A small network was shown many inputs. Here are its activations along a few directions, one row for each input.
In each table, some parts of the input vary, and every possible input appears once, in random order.
Descriptions start from the smaller parts, as in this example, which fits no table here: line(4) and (point or line(9) or (values(3) and ring(8))).
Shared parts are said once, and a part with two or three values counts as separate values.
(in the rows, 128 means zero)

Other details of the inputs shift rows strongly along three fixed directions, in all tables alike. That doesn't count.

Rows:
r1: [129 116  84 107 144  79 154 148  99 121 137]
r2: [122 118 131 143 146 157 133 109 152  90  91]
r3: [128 111  86 106 138  79 162 152 123 120 139]
r4: [148 150 148 114 109 130 121 115 137 142 144]
r5: [135 126  91  97 152  84 157 153 121 112 146]
r6: [110 119 132 133 154 150 122 113 142 106  78]
r7: [126 147 134 121 104 126 100 113 117 151 136]
r8: [133 113 118 125 147 174 136 118 134 107  86]
r9: [133 107  83 126 153  72 145 148 118 123 140]
r10: [146 110  88 118 143  79 161 155 131 113 145]
r11: [100 135 181 189 131 161 137 222  76 174 198]
r12: [135 148 143 116 109 129 123 116 150 156 138]
r13: [144 135 132 128 107 134 125 120 143 162 143]
r14: [139 133 145 132  94 121 116 110 135 145 136]
r15: [ 60 105 175 195 160 180 159 232  83 126 138]
r16: [121 118 139 133 144 151 129 117 150  90  83]
r17: [113 124 120 112 135 170 130 123 132 100  82]
r18: [150 132 140 139 103 124 115 114 142 147 142]
r19: [ 60 100 176 201 163 175 149 228  80 122 140]
r20: [135 136 136 126 106 126 107 106 111 157 134]
r21: [117 121 123 130 150 167 142 113 154 105  90]
r22: [124 119  86 125 158  72 148 139 126 116 146]
r23: [134 116  98 108 156  73 137 143 115 104 146]
r24: [149 150 140 125 111 136 126 109 138 142 153]
r25: [139 137 131 134 110 127 119 115 135 167 135]
r26: [143 125 139 138 111 124 105 108 138 154 141]
r27: [115 111 129 142 155 155 123 105 147  97  92]
r28: [148 147 142 132 110 130 115 104 135 135 151]
r29: [139 149 140 113  95 133 117 121 129 141 142]
r30: [127 152 132 115 101 130 110 117 120 155 134]
r31: [132 146 141 118  92 127 120 122 144 145 138]
r32: [116 122 131 127 156 156 119 111 127 102  81]
r33: [118 111  90 111 140  69 135 149 122 107 141]
r34: [124 114  89 106 143  74 133 149 107 103 145]
r35: [131 122  84 119 160  78 146 139 111 112 150]
r36: [128 122 138 127 146 157 126 115 136  86  86]
r37: [133 138 149 126 114 119 103 105 144 148 138]
r38: [122 114 128 136 157 161 120 103 133  93  95]
r39: [137 153 133 127 118 134 119 105 128 156 145]
r40: [150 129 138 132 114 130 102 107 123 150 145]
r41: [119 121 129 125 132 160 121 119 130  84  83]
r42: [146 136 144 126  97 127 113 110 120 140 140]
r43: [140 140 135 114 100 137 123 115 122 156 140]
r44: [120 143 136 126 101 120 103 113 132 155 132]
r45: [126 118  92 113 131  70 145 154 127  99 140]
r46: [119 121  83 100 135  79 155 159 128 115 140]
r47: [121 110 131 129 133 160 141 118 142 101  79]
r48: [120 148 134 121  99 124 113 118 134 160 130]
r49: [158 138 137 126 106 135 123 119 130 149 147]
r50: [124 125 121 125 152 173 139 112 140 100  93]
r51: [142 147 150 120 106 125 124 115 151 146 139]
r52: [131 149 134 132 115 128 122 105 143 160 141]
r53: [139 130 142 125 105 127 103 103 116 148 139]
r54: [101 133 193 180 116 160 144 221  79 158 199]
r55: [117 127 129 121 154 161 129 115 130 106  79]
r56: [123 124  92 109 153  71 154 149 127 121 135]
r57: [124 120 130 135 147 163 143 113 156  96  91]
r58: [139 110 127 138 143 164 126 115 131  92  87]
r59: [132 126 143 130 102 121 106 104 131 153 135]
r60: [146 136 132 134 116 129 106 110 118 159 141]
Each input here is: values(2) and ring(5) and ring(6).
- The inputs of r2 and r16 match in every part but the ring(5) part. If r52 is changed in the same way as r2 into r16, which row does it become? => r56
- The inputs of r60 and r20 match in every part but the ring(5) part. If r40 is changed in the same way as r60 into r20, which row does it become? => r53
- Change only the values(2) part in r23. List by row number the other rows that result. => r37
- Change only the ring(5) part in r30. List by row number the other rows that result. => r1, r11, r39, r55

Rows:
r61: [136 105  87 136 163 124 146 119 137  96 110]
r62: [149 124  66  93 141  41 169 166 122 137 159]
r63: [156 120 130 115 133 145 116  72 161 119  82]
r64: [167 155 124 107 103 102  99  89 136 143 166]
r65: [104 125 160 172 160 176 137 166 104 102 134]
r66: [123 129  93 104 150 127 152 128 123  90 100]
r67: [148 126  96  85 127 118 140  92 148 100  69]
r68: [107 101 165 177 150 173 148 173 126 111 133]
r69: [118 155 145 114  79 104  91  92 147 189 142]
r70: [110 126 141 136  89 129  77 142  38 196 151]
r71: [138 142 126  95 119 150 125  75 145 118  74]
r72: [135 148 142 140  95 100  82  81 148 187 149]
r73: [121 151 155 140  94 142 128 149 124 174 180]
r74: [125 105  97 108 140 124 162 134 145  98  99]
r75: [110 135 124 153 127 115 157 201 103 157 194]
r76: [116 131 150 139 115 147  86  64 151 125  77]
r77: [122 169 171 151  97 166 114 146 120 194 179]
r78: [163 151 122 112 112 102 110  83 142 159 167]
r79: [142 137 123 108  92  91 139 157 127 139 174]
r80: [133 120 130 129 155 134 137 114 126  99 105]
r81: [136  96  78 105 189  84 163 128 129  78 108]
r82: [124 129 143 161 153 103 148 188 100 155 196]
r83: [108 114 130 168 180 160 147 171 112 105 134]
r84: [108 153 157 143 117 131 134 204  93 148 202]
r85: [175 145 135 106  96  93 103  98 142 148 155]
r86: [129 123 126 105 131 140 135 139 134 100  93]
r87: [140 138 116 100 129 154 125  76 154 134  75]
r88: [122 128 125 103 139 142 135 131 128 100  99]
r89: [104 103 166 169 122 196  61 110  52 154  90]
r90: [138 140  92 107 110  76 152 146 116 132 170]
r91: [160 109  78 104 133  35 155 156 125  99 179]
r92: [137 111 111 113 164 116 136 124 128  80 107]
r93: [139 137 147 107 109 173 116  83 160 139  75]
r94: [144 104  99 128 167 116 146 127 139 102  98]
r95: [ 72 105 165 181 160 153 120 167 119 119 122]
r96: [122 158 137 122  81 106  92  93 147 195 139]
r97: [130 145 155 146  89 140 134 155 131 182 172]
r98: [104 141 144 120 101 153  95  74 150 134  67]
r99: [132 103  95 128 160 122 146 118 138  89 113]
r100: [133 116 117 140 142 141 136 114 130  92 111]
r101: [ 89 128 153 152 154 185 147 178 112 119 129]
r102: [130 125 173 156 132 178 120 126 131 118 102]
r103: [111  96 108 150 174 124 156 186 107  64 138]
r104: [106 141 177 149 103 215 110 134 131 125 111]
r105: [ 66 112 141 146 148 136 128 187 111  99 111]
r106: [172 136 120 125  96  99 120  90 154 166 158]
r107: [138 125  94  80 143 121 141  85 150 110  78]
r108: [124 113  79 109 143  15 127 149 117 109 168]
r109: [127 119 168 162 121 181 127 122 137 113 109]
r110: [158 151 124 100  72 101 129 100 145 157 148]
- What do these inputs look like to the network? => values(2) and (point or (line(4) and (point or ring(5))))
- The inputs of r79 and r91 match in every part but the values(2) part. If r70 is changed in the same way as r79 into r91, which row does it become? => r89
- Change only the values(2) part in r100. List by row number the other rows that result. => r90
- Change only the values(2) part in r95. List by row number the other rows that result. => r69
- Change only the ring(5) part in r104. List by row number the other rows that result. => r79, r84, r86, r88
